These are the activations of a small neural network, seen along a few directions. Each row is one input.
Each table varies a few parts of the input and shows all the possible inputs, shuffled.
Descriptions start from the smaller parts, as in this example, which fits no table here: values(3) and (point or line(11) or (line(4) and ring(8))).
Shared parts are said once, and a part with two or three values counts as separate values.

Other details of the inputs vary at random and push rows far along two fixed directions, the same in every table; ignore that.

A family of inputs:
row 1: [ -6 -38 -21 -29 -20 -26 -26   3   0  -6 -24   6 -22  19  20]
row 2: [  3  -8  -1   6 -20  18   8  -1   1  -4 -30 -56  23 -15  -2]
row 3: [-13 -42   4 -33  -2 -32  -8  -2  29   5  11  26 -32 -12  46]
row 4: [-10 -15  10 -13  -8  -8  10   4   0  -2 -10 -30   6  -7   4]
row 5: [-20 -32  13 -32  -7 -29   5   6  11   2   0  -8 -14  -6  18]
row 6: [  9  13  -7  22 -13  29   9  -4 -10  -1 -25 -54  32  -5 -16]
row 7: [ 14  13  -5  25  -1  44  14  -8   0 -22 -37 -52  40 -25  -4]
row 8: [ 19   9 -30  21 -22  30 -10  -1 -28 -16 -50 -52  27  18 -15]
row 9: [  6  -9  -6   7  -7  16   1  -5   9  -5 -16 -23  12 -14  14]
row 10: [ 31  87 -17  55  30  27 -12  -6 -31  29  58  72  -1  47 -53]
row 11: [ 25  41  -8  48   7  59  17  -9 -16 -20 -31 -54  51 -14 -23]
row 12: [-18 -27  14 -28  -8 -27   4   8   8   3   2  -1 -12  -6  10]
row 13: [-16 -41  11 -33   4 -29  -6   0  29  -7   9  32 -29 -22  41]
row 14: [-17 -24  14 -29  -6 -29   2   8   8   6   9   6 -16  -2   7]
row 15: [ -7 -24   4 -15   4  -6   0  -2  20 -10  -6   6  -7 -21  25]
row 16: [-24 -41  17 -40   5 -39   0   5  22  -5  11  24 -31 -13  33]
row 17: [-11 -26   5 -18 -12 -18  -2   1  11   6  -3  -7 -10  -8  15]
row 18: [-17 -26  13 -28   6 -28   2   4  13  -5  11  19 -22  -9  21]
row 19: [ 22  63 -10  36  26   9 -12  -2 -20  28  55  77 -13  37 -36]
row 20: [  1  50   2  10  25 -20  -9   5 -22  33  65  81 -26  48 -44]
row 21: [ 17  54  -8  25  30  -7 -16  -2 -15  31  68  94 -29  42 -23]
row 22: [ 14  15  -1  25   4  35  10  -5  -3 -17 -23 -29  30 -19  -7]
row 23: [-10 -12  12 -14   4 -10   4   4   7  -8   0   5  -5 -12   4]
row 24: [  4  11   3  11   3  23  12  -1  -7 -15 -17 -32  26 -11 -14]
row 25: [-20 -31  16 -35   5 -35   0   6  18  -2  15  33 -29 -10  21]
row 26: [ 15  17  -7  22  -2  26   0  -5  -2  -1  -9 -15  17  -6  -5]
row 27: [ 26  61 -31  31  10   2 -31   3 -45  19  29  69 -16  68 -51]
row 28: [ 15  18  -4  27   5  39  13  -6  -3 -18 -26 -39  33 -18  -5]
row 29: [ 20  35 -10  43 -13  52  14  -4 -19  -2 -30 -67  48   0 -34]
row 30: [ -5  -7   6  -1   0   9  11   1   2 -15 -17 -26  14 -15  -1]
row 31: [-14 -17  10 -19  -6 -16   4   4   5   3  -1 -10  -4  -2   3]
row 32: [-20 -42   8 -35  -8 -42  -8   2  20  12  14  18 -34  -1  33]
row 33: [-10 -24   3 -14 -12 -14   1   1  10   6  -3 -14  -8  -6  19]
Each input here is: values(3) and (point or (values(2) and ring(5))).
Which other rows does row 28 become when the values(3) part takes its other values? List them by row number.
Answer: row 15, row 22

A family of inputs:
row 34: [ 11  20 -13  13   3  -3 -10  -4 -15  15  18  18 -11  29  -3]
row 35: [ -9   3  10 -15   8 -22  -6   7  -3   5  21  40 -18   7 -11]
row 36: [  0   2   3   0  -1 -14  -3   4  -5  16  17  13 -12   5   1]
row 37: [ -3  11   8   4   4   4   5  -1   6  13  21   9   2   1 -15]
row 38: [ 6 15 -7 12  3 -1 -2 -3 -9 13 16  9 -6 17 -2]
row 39: [  0 -10  12   5 -21  23  19   1   7  -8 -32 -69  32 -34  -4]
row 40: [-10 -15   1 -14   0 -20  -6  -3  15  16  22  26 -22   9  15]
row 41: [  6   4  -5   6 -11  -3  -5   2  -8   8   1  -5  -5   6   1]
row 42: [  2  18   6   7  -2   0  -1   4  -4  16  18  15  -1   2 -17]
row 43: [  4  -9  -1  14 -17  28  19  -4   0 -11 -40 -83  37 -23  10]
row 44: [  2   3  -3  -1  -1  -9  -5   6 -15  -4  -4   7  -8  10  -5]
row 45: [-3  1  2  0 -4  1  0 -2  6 12  9  2  0 -2 -8]
row 46: [  5   3  -9  -1  -2 -10 -11   4 -17  -7  -6   8  -9  18  -3]
row 47: [ 12  27 -10  26   5  25   8  -2 -23 -11 -18 -28  24  13 -21]
row 48: [-28 -50  20 -41   0 -22  13   1  29 -15 -12 -19  -7 -26  30]
row 49: [  5  -4 -12  -7  -9 -21 -22   4  -2  19  15  42 -27  22   4]
row 50: [ 10  34   5  26   4  24  15   5 -23 -10 -15 -31  30  -1 -32]
row 51: [-13 -45  -3 -23 -20 -11  -4  -6  24  -2 -21 -29  -7 -14  37]
row 52: [  6  34  11  22  11  20  20   6 -22  -8  -3 -24  27  -2 -35]
row 53: [ 14  48   9  36   6  26  17   2 -21  12  15 -16  23   4 -37]
row 54: [ 15  24  -1  22  29  12  -4  -8  10  -1  30  56  -9 -11  10]
row 55: [-7 10 16 -4 15 -1 17  3 -5 -6  9 -6  7 -3 -8]
row 56: [  3   8   9   7  29   0  -1  -8  22  -3  31  55 -17 -22  21]
row 57: [ -8 -15  -3 -12  -4 -18  -9   0  12  17  19  29 -19   7   5]
row 58: [-17 -39   9 -19 -14  -2  12  -7  27  -5 -21 -47   7 -28  28]
row 59: [  4  26   8  12   6  -5   2   4 -11  18  30  18  -5   9 -16]
row 60: [ 17  25  -6  29 -13  31   4   0 -16   4 -18 -35  29  -4 -25]
row 61: [  0  -2 -11  -7  -1  -5 -12   3  -3  -2   0  23  -7  16  -9]
row 62: [ 12  49   7  35  12  29  22  -2 -18  11  15 -25  29   6 -33]
row 63: [  7 -18 -19   3 -22  29  -3  -4  -4 -27 -62 -66  33 -10   1]
row 64: [ -1  -5 -13  -9   1 -20 -20  -6   6  20  23  42 -29  28  13]
row 65: [-16 -34   8 -26  -3 -18   6   1  10 -14 -18 -20  -4 -12  28]
row 66: [-21 -42  15 -30  -8 -25  11  -1  23   1  -1 -25 -10 -21  36]
row 67: [  8   3  -8   3 -13   0 -11   3  -5  10   0   5  -3   6  -6]
row 68: [  0   1 -10  -1   2   4  -6  -3  -3  -7  -6   3   1  14  -2]
row 69: [-11 -39  -1 -27 -18 -15  -7   6   7 -16 -30 -17  -6 -13  19]
row 70: [  3  19   0   5   5  -3  -7   7 -15   3  11  30  -4  15 -24]
row 71: [ -5  21   4   1  21  -5   0  -1  -5   5  27  36  -8  17 -17]
row 72: [-16 -14  14 -24   8 -22   1   5  11   0  19  32 -18   0  -3]
row 73: [ 15  50   2  40  10  42  18  -6 -13   9  10 -26  36   5 -39]
row 74: [-14 -43  24 -23  14 -12  10  -7  46 -18   4  15 -18 -55  54]
row 75: [ -3  14  -3   6  14  -1  -3  -2  -6   2  13  23  -4  17 -14]
row 76: [ 18  25 -18  22  -6  22  -8   2 -26  -8 -23 -11  18  19 -28]
row 77: [ -8 -42  -5 -24 -15 -12  -1  -1   8 -22 -41 -38  -3  -7  36]
row 78: [-4 -3 -4 -7  4 -7 -8  2 -1 -1  6 24 -7 10 -9]
row 79: [ 22  23 -16  29 -15  23  -2   1 -22   2 -21 -35  20  12 -14]
row 80: [ -6   3   3  -8   6  -5  -2   3   1  -2   8  20  -4   5 -14]
row 81: [ -4  21   8   3  18  -6   7   1 -11   1  19  17  -3  12 -13]
row 82: [ 18   8  -8  17  14  23  -4  -9  13 -14  -1  20   2 -21  23]
row 83: [ -5 -14 -11 -16   5 -18 -18  -4   2  -2   3  28 -21  21  12]
row 84: [ 17   5 -13   9  20   2 -17  -8  13  -3  17  59 -20  -3  29]
row 85: [ -5 -39  -8 -17 -24  -1  -7  -2  16  -2 -27 -30   2 -16  24]
row 86: [-11 -13   9 -20   5 -32  -6   9  -2   1  15  32 -25   7   7]
row 87: [ -4 -11  13  -5 -13  19  20   6   0 -23 -41 -61  34 -33  -8]
row 88: [ -9 -53 -12 -30 -24 -20 -15  -1  21   2 -22 -10 -15  -6  37]
Describe the family of inputs behind these rows.
Answer: line(5) and (point or (values(2) and ring(5)))
Changing only the line(5) part turns row 69 into row 70. The same change can be made to row 38. Which row results?
Answer: row 43
Changing only the line(5) part turns row 77 into row 47. The same change can be made to row 79. Which row results?
Answer: row 41
List by row number the other rows that have the line(5) part in common with row 80.
Answer: row 35, row 42, row 45, row 50, row 56, row 58, row 59, row 66, row 71, row 81
Which other rows does row 52 become when the values(2) part takes its other values? List them by row number.
Answer: row 53
Start at row 64 and move only the line(5) part, one step at a time. The first step leads to row 51. Which rows follow, in order?
Answer: row 40, row 58, row 73

A family of inputs:
row 89: [  9  14 -22   7 -13  -2 -21   1 -23  10  -3   9  -5  40 -24]
row 90: [ 26  68  -8  50  22  45   8  -6 -31  -9   1   1  30  19 -48]
row 91: [-12 -60   8 -20 -27   3  10  -6  35 -13 -48 -74  16 -49  48]
row 92: [ -6 -16   4 -25  13 -36 -15   1  19  10  37  72 -42   5  27]
row 93: [ 27  63 -10  60   7  48   8  -5 -23  12   8 -16  33   8 -39]
row 94: [ 14   7  -7  29 -11  39  17  -9   1  -9 -31 -69  42 -23   0]
row 95: [-23 -27  16 -35   5 -46  -5   6  21  22  41  52 -41   3  20]
row 96: [ 20  26 -10  32   2  43   6  -6  -6 -13 -21 -30  34 -11 -13]
row 97: [-16   1  15 -20  19 -33  -6   8   2  11  36  57 -29  12  -5]
row 98: [ 13  22   4  30  -5  40  21  -3 -11  -4 -23 -67  43 -12 -22]
row 99: [  9  18  -5  23   3  38  11   0 -10 -23 -29 -33  32 -13 -17]
row 100: [-22 -61   8 -48  -1 -40 -10   0  38  -7   4  25 -38 -22  61]
row 101: [ 18  75   1  43  26  26   6   3 -40  11  33  30  17  29 -63]
row 102: [  9  32 -22   1   5 -32 -33   7 -29  32  49  88 -42  66 -30]
row 103: [-13 -69 -14 -34 -48  -6  -4   0   9 -23 -74 -87  11 -16  38]
row 104: [-24 -67  18 -42 -27 -17  14   2  34 -12 -31 -60  -2 -45  44]
row 105: [-14 -28  11 -31  11 -36  -6   4  16  -4  14  49 -31  -4  26]
row 106: [-14   2  15 -19  19 -33  -3   5  -1   9  37  53 -29  13  -3]
Changing only one part turns row 96 into row 100. The same change can be made to row 91. Which row results?
Answer: row 94
Describe the family of inputs behind these rows.
Answer: values(3) and (point or ring(5))
List by row number the other rows that have the values(3) part in common with row 105.
Answer: row 92, row 93, row 101, row 102, row 104
